A small network was shown many inputs. Here are its activations along a few directions, one row for each input.
In each table, some parts of the input vary, and every possible input appears once, in random order.
Descriptions start from the smaller parts, as in this example, which fits no table here: ring(5) and (point or (values(2) and line(4)) or ring(9)).
Shared parts are said once, and a part with two or three values counts as separate values.
In the rows, zero is written as 128.

Other details of the inputs vary at random and push rows far along three fixed directions, the same in every table; ignore that.

A family of inputs:
x1: [157 127 158 171 149 129 130 172 166 127 124]
x2: [128  95 140 122 148 103  87  52 126 115  96]
x3: [ 80 104 155  47  87  95 170 180 116 140 103]
x4: [147 123 150 173 150 127 121 173 164 116 113]
x5: [ 94 134 141  95  85 129 171 199 110 114 148]
x6: [190 136 140 130 172 165 132 166 159 137 104]
x7: [147 167 149 196 120 168 112 151  46 148 173]
x8: [126  97 140 132 177 108 153 115 164 125  81]
x9: [171 132 145  81  91 138  39  72  57 127 155]
x10: [ 46  90 142  79  78  91 167 171 124 114 108]
x11: [105  97 112 141 117  94  95  49 155 141 130]
x12: [123  97 148 124 139 117 164 120 203 149 122]
x13: [133 121 121 182 147 137 141 149 180 114 141]
x14: [109 108 130 128 144 101  92  48 130 137 102]
x15: [158 189  96 152 145 172 101 129  76 106 158]
x16: [130 125 120 116 154 127 165 106 182 168  83]
x17: [ 83 126 136 111  83 121 167 199 106 107 147]
x18: [151 174  86 166 114 150 111 132  99 119 199]
x19: [ 60 118 115  43  92  93 122  83  62 133 111]
x20: [146  86 150 109 135 111  67  75 135 132  92]
x21: [ 72 134  77 117  99 110 179 173 105 124 151]
x22: [163 137 162 156 139 158 147 160 186 128 136]
x23: [104 106 123 135 147 101  80  47 128 126  94]
x24: [100 139 111  82  92 143 184 178 116 122 156]
x25: [113 110 115 133 126 102  93  48 140 147  99]
x26: [151 144 102 163 154 146 156 133 181 144 142]
x27: [173 173 114 147 145 161 104 139  67  93 165]
x28: [151 153 107 163 164 142 153 138 162 149 116]
x29: [173 144 131 144 185 157 149 141 150 118 108]
x30: [130 128 132 122  67 125  63  54  83 118 197]
x31: [115 143 140  73  94 135 165 205  99 125 128]
x32: [149 182  84 172 120 152 107 131  77 118 167]
x33: [145  88 150 118 163 117 134 137 172 143  77]
Description of these inputs: point or (line(4) and ring(8)).
Question: Which other rows does x1 become when the ring(8) part takes its other values? List them by row number.
Answer: x8, x14, x17, x21, x30, x32, x33

A family of inputs:
x34: [117 122 142  85 104 117 153 134 136 144 129]
x35: [118 132 119 140 126 135 139 154 129 142 139]
x36: [116  96 144 125 165 128 181 135 136 116 138]
x37: [128 134 100  95 125 125 109 133  93 104 131]
x38: [104 117 136 146 146 120 155 146 138 128  99]
x39: [126 123 144 113  88 125 117 145 101 113 148]
x40: [109 124 133  93 111 114 154 129 128 152 124]
x41: [145 153 102 165 107 148  73  93  89 123 179]
x42: [117 134 107 159 136 143 168 178 133 135 132]
x43: [111 128  99 120  99 127 123 128 106 119 153]
x44: [ 90 114 128 100 119 107 133 132 134 106 113]
x45: [155 157 101 158 130 141 123 122 130 117 160]
x46: [187 132 154 162 148 147 119 107 187 141 136]
x47: [109 106 142  93 100 120 141 144 137 144 129]
x48: [163 117 147 193 177 129 100  88 195 121 108]
x49: [145 151 101 149 152 147 137 171  88 118 126]
x50: [167 169 107 170 121 148  77  76 102 127 179]
x51: [111 117 120  83 101 105 116  76 136 131 139]
x52: [162 153 136 177 118 139  61  95  96 121 173]
x53: [108 116 130 100 101 107 125  68 113 155 128]
x54: [104  87 141  74 134  93 118  83 128 158  75]
x55: [176  98 134 170 203 124 114  88 213 140  77]
x56: [175 131 163 193 171 143  91 109 166 131 124]
x57: [149 142 130 142 101 145  82 108  94 135 173]
x58: [127 157 135 134 119 149 139 200  96  99 145]
x59: [110 113 123 132 134 108 148 154 164 112 121]
x60: [108  96 164  60 111 108 135  82 151 154  93]
x61: [177 144 132 136 146 148 103 149 111 118 133]
x62: [159 128 150 135 151 150 144 134 175 132 109]
x63: [108 118 122  87 108 115 115  67 119 130 118]
x64: [145 145 115 128 149 143 140 182 100 123 117]
x65: [112 128 103 110  98 127 117 131 115 114 159]
x66: [152 126 153 157 123 124  87 101 126 133 145]
x67: [157  95 147 191 180 110 119  91 226 137 100]
x68: [114 117 142 133 140 121 187 217 163 125 112]
x69: [ 86  98 131 109 101  87 111  78 119 137 116]
x70: [101 154 102 148 131 136 151 180  95 102 131]
x71: [100 112 127 153 149 114 188 181 159 134  98]
x72: [108 151 103 113 116 135 130 113  91 125 134]
x73: [128 123 132 106  85 138 121 143 107 126 154]
x74: [157 169 120 146 108 147  84  95  86 133 179]
x75: [117 143 114 139 149 142 174 157 130 133 111]
x76: [108 146 122  99 115 133 134 124  96 136 126]
x77: [109 120 125  77 109 116 110  72 127 124 124]
x78: [123 135  95 137 165 133 163 175 125 123  96]
x79: [124  78 157  59 119 100 118  92 138 144  77]
x80: [131 135 143 141 135 144 156 194 138 105 116]
x81: [131 170 113 127 127 160 152 181  89 119 144]
x82: [ 88 119 142 110 121 110 137 134 117 130 105]
Question: Describe the family of inputs behind these rows.
Answer: point or (ring(6) and line(8))
Question: Start at x46 and move only the ring(6) part, one step at a time. The first step leads to x62. Which rows follow, in order?
Answer: x79, x80, x39, x73
Question: Which other rows does x48 become when the ring(6) part takes its other values? List them by row number.
Answer: x43, x45, x55, x63, x67

A family of inputs:
x83: [168 143 120 151 141 165 158 186 154 125 161]
x84: [ 69  95 119  24  96  86 179 107 112 165  92]
x85: [141  78 153 107 162  95 111 105 196 136  57]
x86: [167 152 119 121 110 158  82  86  80 140 176]
x87: [151 114 154 140 146 134  97  82 173 166 101]
x88: [ 88 120  94  68  95  94 135  88 101 139 136]
x89: [144 137 135 125 123 124  94  87 128 152 117]
x90: [140 110 138 163 160 111  95  75 167 162  95]
x91: [ 77 130 144  49  41 109 122 114  69 109 170]
x92: [120 132  88 187 156 140 156 185 135 101 134]
x93: [ 96 148  70 143 122 137 170 199 130 113 126]
x94: [147 117 122 141 166 124 116  60 173 166 116]
x95: [ 87 114 127  33  86 109 114 119  51  87 128]
x96: [102 127 144  84 101 132 123  88  91 135 129]
x97: [172 133  95 171 137 142  74  47 147 130 167]
x98: [ 84 120 105 104  95 115 124  76 106 111 136]
x99: [149  95 164 152 161 128 101  81 159 155 105]
x100: [156 181 100 201 165 159 137 149 140  98 157]
x101: [ 75 112 136  53  57 104 132 136  34 128 133]
x102: [144 163 118 125  82 130  64 103  34 124 165]
x103: [158 127 171 152 118 131  83  89 137 114 172]
x104: [168 143 159 149 120 148  95  75 122 129 148]
x105: [161 132 140 180 162 139 164 196 170 144 100]
x106: [115  84 154  76 111  96 150 104 188 160 120]
x107: [209 139 124 130 148 149  59  66 139 115 153]
x108: [ 85  68 142  44 124  84 137 122 130 119  69]
x109: [131 159 122 152 166 149 188 181 144 122 114]
x110: [131 156 113 181 176 151 156 162 127 115 133]
x111: [182 162 124 125  87 154  71  80  64 132 192]
x112: [155 173 121 170 105 162 107 206  70  86 208]
x113: [156 103 177 148 149 124 118  75 163 145 113]
x114: [143 168 102 196 168 147 146 167 125  94 155]
x115: [ 87 109 139  56  61 113 122 132 100 137 128]
x116: [131  69 176 126 135 101 124 107 204 161  82]
x117: [175  88 174 184 191 125 105  80 228 178  72]
x118: [ 71  81 146  66 118  80 156 109 119 155  76]
x119: [131 181  62 181 105 154 114 195  58  85 181]
x120: [124 175  80 159 131 139 144 186 118 113 141]
x121: [139 205  88 172 132 177 125 163  58  94 182]
x122: [127 107 137 151 155 116  97  73 136 148 111]
x123: [163 121 168 152 123 144  83  85 127 115 162]
x124: [123 158  95 165 164 146 164 188 151 140 110]
x125: [ 92 135 122 106  89 117 171 236 109 117 139]
x126: [135 132 110 195 189 125 160 173 175 120 111]
x127: [143 127 118 177 137 134  84  61 127 105 156]
x128: [167 151 154 139  94 161  66  77  95 105 187]
x129: [ 78 120 121  81 111 115 220 225 140 148  77]
x130: [129 119 130 120 190 135 200 191 203 104  71]
x131: [118 163 115 136 138 144 170 188  80 107 141]
x132: [125 100 149 154 163 135 184 208 183 126 104]
x133: [ 95 122 111 107  95  87 102  98  97 131 123]
x134: [ 61 108 131  85 142 121 229 210 126 133  86]
x135: [102 118 117  42  88 111 106 126  94 113 104]
x136: [126  86 171 117 127 100 125 105 225 163  95]
Question: The inputs of x123 and x128 match in every part but one. If x113 is changed in the same way as x123 into x128, which row does it become?
Answer: x104
Question: The inputs of x111 and x105 match in every part but one. If x86 is changed in the same way as x111 into x105, which row does it become?
Answer: x117
Question: Describe the family of inputs behind these rows.
Answer: ring(6) and (point or line(8))
Question: Which other rows does x136 become when the line(8) part takes its other values? List them by row number.
Answer: x87, x89, x93, x115, x120, x124, x129
Question: List by row number the other rows that have the ring(6) part in common with x108.
Answer: x92, x99, x101, x112, x118, x122, x126, x132
Question: Which other rows does x85 become when the ring(6) part takes its other values? List them by row number.
Answer: x95, x107, x108, x130, x135

A family of inputs:
x137: [109 107 154 123 120 119 168 180 144 118 113]
x138: [102 107 143 113 134 120 163 180 136 119  89]
x139: [166  91 162 176 131 103  58  22 182 151 130]
x140: [126 125 133 133 103 109  52  35 129 122 145]
x141: [ 97 110 159 110 124 114 187 186 151 134 104]
x142: [107  85 140  59 124  93 128  85 130 147  84]
x143: [ 78 131 121 124 114 115 160 149 122 138 118]
x144: [114  86 171 135 189 113 192 172 225 157  43]
x145: [153 159 111 161 167 151 140 158 120 132 128]
x146: [138 110 165 128  99 121  62  48 116 143 160]
x147: [ 96 119 104  95 103 107 173 160 131 129 130]
x148: [145 145 125 169 178 145 166 206 140 128 103]
x149: [113  85 156  71 130  96 113  65 135 170  80]
x150: [104  39 180 119 146  85 135  73 225 165  74]
x151: [130 143 105 145 161 127 140 171 130 107 114]
x152: [164 162 131 176 144 157 140 200 140  89 154]
x153: [ 63 150  78  83  79 120 149 166  31  84 156]
x154: [ 78 147  88  26  75 122 165 184  28 119 126]
x155: [148 153 123 128  96 141  57  29 102 135 173]
x156: [126 127 130 145 153 143 193 199 175 145 125]
x157: [127 136 102 132 129 135 125 102 107 110 146]
x158: [ 60 123 103  45  55  97 117  94  68 125 144]
x159: [135 102 137 132 111  97  87  59 163 134 130]
x160: [145 143 104 144 131 139 151 147 157 140 142]
x161: [ 91 174  93 111  85 141 145 166  59 124 166]
x162: [125  59 158 110 133 109 115  62 211 176  54]
x163: [186 178 109 211 157 174  95 101 110 113 176]
x164: [112 134 112 112 115 129 134 178  62 107 127]
x165: [132 157 120 136  53 130   8  35  22 106 203]
x166: [170 183 104 188 127 164 121 166 109 123 187]
x167: [190 168 107 171 166 161  90 107 125 125 146]
x168: [105 123 109 171 168 129 192 189 154 112 104]
x169: [207 162 132 194 176 179 106 152 150 107 147]
x170: [138 118 160 130 168 135 167 153 182 151  84]
x171: [ 83  82 147  66  84  92 104  77 126 130 128]
x172: [ 46 119 115  34  15  84 112 103  13 134 159]
x173: [185 193 118 182 132 182  77 167  74  71 185]
x174: [133 104 178  94 106 110 114  72 149 155 119]
x175: [ 79 144  92  67 100 114 161 218  54  96 120]
x176: [ 99  49 162 112 169  74 135  67 202 165  44]
x177: [191 180  99 200 164 178  99 109 125 113 174]
x178: [121 139 126  88 127 143 163 168 121 124 113]
x179: [122 155 108 159 164 140 170 206 115 118 115]
x180: [112 107 141  91 125 117 183 167 162 124 105]
x181: [155 124 147 172 139 125  56  18 125 138 144]
x182: [138 118 126 123 122 135 125 124 141 125 149]
x183: [139 120 125 133 152 146 173 165 182 142 127]
x184: [181 141 110 170 173 145 100 109 142 122 131]
x185: [206 156 151 177 157 168 108 124 171 129 156]
Question: Describe the family of inputs behind these rows.
Answer: point or (ring(6) and ring(8))
Question: Start at x168 and move only the ring(6) part, one step at a time. The first step leads to x181. Which rows follow, in order?
Answer: x163, x177, x157, x153
Question: Which other rows does x178 become when the ring(8) part takes its other values? List them by row number.
Answer: x154, x155, x160, x167, x177, x183, x185
